Each row below holds a small network's activations on one input, seen along a few directions.
In each table, some parts of the input vary, and every possible input appears once, in random order.
A made-up example of a description, with smaller parts first: one of 2 separate values, together with either a single point or one of 9 places around a ring or (one of 4 places along a line, together with one of 5 places around a ring).
Shared parts are said once, and a part with two or three values counts as separate values.
In the rows, 128 means zero.

Other details of the inputs shift rows strongly along three fixed directions, in all tables alike. That doesn't count.

Rows:
r1: [153 219  55 120 115  98 148  80 126 126 136 148 182]
r2: [141 104 186 113  96 156 132 136 133 143 144  67 119]
r3: [134 116 162 173 130 180 156 162 123 140 171  55  91]
r4: [126 171 185 159 137 142 110 188 119 136 123  86  96]
r5: [168 177 158 116 108 116 154 147 100 159 160  75 142]
r6: [ 82 107 116 123 151 163  98 120 181 107  82 181  88]
r7: [118 106 140 155 139 105 117 160 122 113 112 135  97]
r8: [107 145  72 107 150 137 112  70 128 124  96 190 151]
r9: [132  75 114 118 106 116 128  79  98 119 112 144 141]
r10: [129  99 103 109 117  96 135  99 112 118 138 160 155]
r11: [139 113 184 194 122 150 158 159  95 120 172  85  90]
r12: [ 97  76 137 120 144 115 107 123 133 117 111 186 100]
r13: [141  81 189 148 104 126 129 132  88 121 130  73 127]
r14: [106 147 170 166 145 104 114 203 150  95 133 147  97]
r15: [156 108 129  80 114 143 130  75  85 162 139 116 164]
r16: [ 84  76  92 123 172 154  94 132 165 121  78 172 106]
r17: [100  95 174  97 141 174  89  94 119 142 109 153 111]
r18: [121  93 160 118 146 162 100 128  91 149 104 102 113]
r19: [127 220  34 157 138 133 162 103 127 130 164 182 145]
r20: [152 110 148 127  85 110 148  97 102 121 126 118 122]
r21: [154 162 149 173 108  87 145 164 115 104 148  84 142]
r22: [120 226 121 149 159 105 122 197 154 121 142 143 126]
r23: [196 169 105 120  47  84 179  55  97 113 159 111 182]
r24: [105 146  87 133 141  88 121 112 160  88 126 213 143]
r25: [120 184  98 154 158 103 128 201 185 112 145 121 141]
r26: [146  77  93  78 103 141 139  63 127 154 131 130 172]
r27: [157 129 106 112  86  88 159  82 102 118 158 130 189]
r28: [132 198  61 114 132 107 141  98 137 129 113 179 143]
r29: [158 151 113 144 123 110 148 177 134 140 141  59 131]
r30: [ 92  83 111 124 152 160 104 118 158 121  89 149 120]
r31: [146  85 123  86  92 147 142  72 123 150 143  96 172]
r32: [134  87 160  98 124 165 109  87  89 158 104 112 106]
r33: [126 186  87 156 150 102 141 199 175 114 123 118 115]
r34: [115 128 127 142 164 122 116 209 165 137 131 112 106]
r35: [133  85 168  83 128 161 110  93  95 164 122 122 113]
r36: [ 73 109 127 109 185 156  81 125 143 127  96 197 112]
r37: [119  84 164 127 120 168 112 120 138 131 111  86 113]
r38: [154 158 154 150 109  78 158 177 120 121 161 102 130]
r39: [ 98 109 130 118 152 142 116 157 174 130 110 154  98]
Each input here is: one of 3 separate values, together with either a single point or (one of 2 separate values, together with one of 6 places around a ring).
The inputs of r39 and r38 match in every part but the choice among 3 separate values. If r2 is changed in the same way as r39 into r38, which row does it become?
Answer: r14
Which other rows does r15 become when the place on the ring of 6 takes its other values? List them by row number.
Answer: r5, r17, r22, r35, r36

Rows:
r40: [133 150 115 146 145 106 131 159 124 114 141 121 138]
r41: [140 128 190 157 120 143 126 163  96 135 140  62 114]
r42: [111 149 128 134 151 136 120 152 135 131 147 151 100]
r43: [149 142 101 120 105 101 150 113 135 120 151 125 163]
r44: [124 151 117 154 139 107 130 169 126 122 138 123 136]
r45: [125 159 118 166 135 120 132 160 134 119 139 122 129]
r46: [170 146  84 111  96  86 164  95 114 134 148 122 169]
r47: [121 146 122 133 139 119 118 123 118 123 117 149 131]
r48: [130 166 133 140 148 115 142 170 130 135 140 136 134]
r49: [141 170 122 130 117 106 135 133 132 119 134 126 144]
r50: [132 169 110 137 148 126 126 169 136 135 127 109 132]
r51: [135 102 190 125 100 141 120 134 110 139 130  87 121]
r52: [100 123 127 142 160 137 109 137 134 108 112 158 109]
r53: [113 135 115 117 156 136 107 142 143 139 110 140 122]
r54: [ 98 125 121 123 164 154 100 143 145 131  97 154 107]
r55: [132 143 108 150 138 108 138 154 128 118 147 121 143]
r56: [152 111 182 118  88 143 132 103 103 139 137  82 131]
r57: [131 167 109 142 148 129 129 166 141 134 130 108 130]
r58: [133 166 111 129 148 110 129 179 143 138 135 101 141]
r59: [136 115  92 112 116 112 142  96 129 124 125 155 140]
r60: [137 100 173 137 103 145 132 133 107 140 127  87 106]
r61: [137  70 176  83  95 148 118  57  99 139 116 121 132]
r62: [148 160 112 131 129  95 142 137 122 122 132 122 134]
r63: [131 170 136 140 134 101 122 164 136 118 128 127 131]
r64: [130 107 200 137 125 142 118 161 117 124 133  76 105]
r65: [146 177 100 142 133 126 145 153 140 135 142  96 145]
r66: [138  90 178 143 117 136 133 163 113 136 138  74 105]
r67: [ 91 110 117 111 161 152  99 133 153 133  99 160 109]
r68: [132 116  94 117 107 121 144  88 131 127 123 156 136]
r69: [143  73 163  88  72 166 130  26 105 141 122 123 136]
r70: [134 111 102 111 106 121 142  82 141 121 138 149 151]
r71: [126 161 123 153 140 106 123 166 121 125 132 126 135]
r72: [ 99 125 119 128 163 159 103 142 150 129 100 152 106]
r73: [128 127 107 130 121 113 136 128 132 125 122 145 127]
r74: [129 127 100 127 134 121 132 107 126 115 133 148 143]
r75: [ 97  71 109  94 131 153 108  51 154 110  98 207 120]
r76: [178 151  85  86  81  87 161  55 113 129 153 130 193]
r77: [126 138 105 112 125 142 135  86 130 136 150 166 121]
r78: [139 107 195 124 113 136 122 144 106 129 133  75 118]
r79: [110 145 128 127 152 134 114 147 131 133 142 158 101]
r80: [111 144 132 127 158 128 110 151 130 136 139 159 101]
r81: [154 132  78  81  84 115 150  20 108 135 117 171 162]
r82: [ 91 109 115 122 160 160 103 130 162 130 104 157 105]
r83: [137 160 107 155 125 104 144 156 123 123 150 111 148]
r84: [150 101 175 118 109 136 129 103  82 142 135  82 136]
r85: [154 143  98 110 100  95 153 104 127 124 150 127 171]
r86: [129 114  96 118 123 118 133  96 120 124 132 153 152]
r87: [ 90  96 135 120 159 134  95 135 155 106 100 181 103]
r88: [151 143 106 115 110  90 143 120 129 126 146 128 165]
r89: [146 160 102 145 108 110 153 127 133 125 140 120 136]
r90: [107 116 102 113 144 164 113  94 148 132 102 163 121]
r91: [158 101 165 128 103 131 145 128 102 135 143  70 121]
r92: [125 149 117 138 145 116 125 137 122 114 128 136 133]
r93: [135 150 119 145 149 100 127 162 122 119 138 123 140]
r94: [122  66 153  83 114 171 116  80 118 156 112 112 126]
r95: [146 142  97 141 117 105 157 134 136 121 147 118 139]
r96: [161  88 158 105  95 127 142  92  91 144 134  88 133]
r97: [136 142 101 124 110 112 140 108 126 128 124 145 135]
r98: [133 149 112 155 142 114 137 151 133 113 146 118 136]
r99: [131  89 157 111 116 175 119 103 121 152 123  93 117]
r100: [151 192 115 166 124 105 150 155 122 121 155  95 146]
r101: [147 166 110 137 101 107 148 121 139 122 148 119 153]
r102: [113 141 125 144 141 128 122 147 139 116 113 146 101]
r103: [124 150 114 164 137 116 135 164 135 119 143 121 132]
r104: [177 146  70  85  53  99 176  25 114 134 157 135 203]
r105: [130  72 181 106  98 141 117 107 108 145 121 110 126]
r106: [133 159 103 134 139 125 141 156 154 134 141 103 141]
r107: [140 155 107 142 124  97 138 145 115 130 143 122 155]
r108: [129 160 116 151 132 110 130 154 122 123 135 124 138]
r109: [148  91 165 138 104 142 141 123  98 138 153  71 136]
r110: [100 122 136 136 152 136 110 137 157 105 112 159 106]
r111: [102 133 137 142 155 148 131 148 148 127 126 162 110]
r112: [119 139 117 139 145 120 129 141 139 111 119 142 109]
r113: [107 138 137 133 155 138 128 156 137 129 124 161 117]
r114: [131 122 112 112 120 120 130  99 140 114 129 151 142]
r115: [134 167 123 138 135 122 154 150 131 132 148 133 140]
r116: [128 147 113 159 130 110 143 166 144 119 137 120 119]
r117: [118 131 106 110 147 140 112 116 135 141 106 148 130]
r118: [137 149 117 145 142 101 136 168 134 114 134 121 121]
r119: [110 112 119 142 151 131 122 143 150 109 115 153  99]
r120: [127 120 112 109 107 117 131  96 134 124 126 154 148]
r121: [132  77 175 119  92 152 129 103 118 138 133 101 125]
r122: [ 91 102 114 111 159 156 105 125 161 131 100 161 111]
r123: [130 150 112 129 125 116 133 124 128 121 119 143 122]
r124: [ 98 105 106 104 149 162 103 100 150 132  97 170 115]
r125: [ 93 114 120 117 165 155  95 142 152 131  96 159 103]
r126: [145  96 169 127 105 148 138 110 105 132 133  85 110]
r127: [127 119 198 155 133 146 113 173  97 134 129  74 103]
r128: [105 120 127 131 154 128 113 140 139 111 102 160  96]
r129: [115  86 179 116 143 173  96 137 115 152 102 105 100]
r130: [125  92 187 144 126 132 119 176 111 142 122  86  96]
r131: [150 101 165 124  88 152 142  90 101 142 131  87 117]
r132: [ 97 119 118 123 161 152 104 145 158 131 108 149 109]
r133: [ 99  95 118 126 156 127 105 127 133 120 109 173 122]
r134: [ 83  73 107 106 148 167 100  48 139 109  88 215 109]
r135: [126  99 191 144 124 137 116 168 107 142 117  87  93]
r136: [150 160 109 114  98  97 142 106 124 130 137 132 164]
r137: [135 113 183 153 115 144 124 155  99 138 139  72 117]
r138: [ 91 111 134 130 141 140 102 128 155 114 103 175 107]
r139: [129 162 113 130 151 115 122 171 142 140 130 109 136]
What is each input in this table made of?
Answer: one of 4 places along a line, together with either one of 2 separate values or one of 5 places along a line or (one of 3 separate values, together with one of 6 places around a ring)
The inputs of r53 and r124 match in every part but the place on the line of 4. If r88 is changed in the same way as r53 into r124, which row does it become?
Answer: r43
The inputs of r80 and r77 match in every part but the place on the line of 4. If r136 is changed in the same way as r80 into r77, which row does it become?
Answer: r101
Which other rows does r115 become when the choice among 2 separate values takes its other values? List them by row number.
Answer: r42
A walk changes only the place on the ring of 6. It starts at r51 and steps to r49. List the rest of the walk in order.
Answer: r78, r87, r85, r120
Which other rows does r90 become when the place on the line of 4 takes its other values? List them by row number.
Answer: r54, r72, r129
Which other rows does r68 become when the choice among 3 separate values takes its other values? List them by row number.
Answer: r83, r104
Which other rows does r134 become when the choice among 3 separate values takes its other values? List them by row number.
Answer: r110, r126
Which other rows does r92 become when the place on the line of 4 takes its other values? List them by row number.
Answer: r52, r84, r134
Which other rows does r111 become when the choice among 2 separate values takes its other values? List them by row number.
Answer: r77
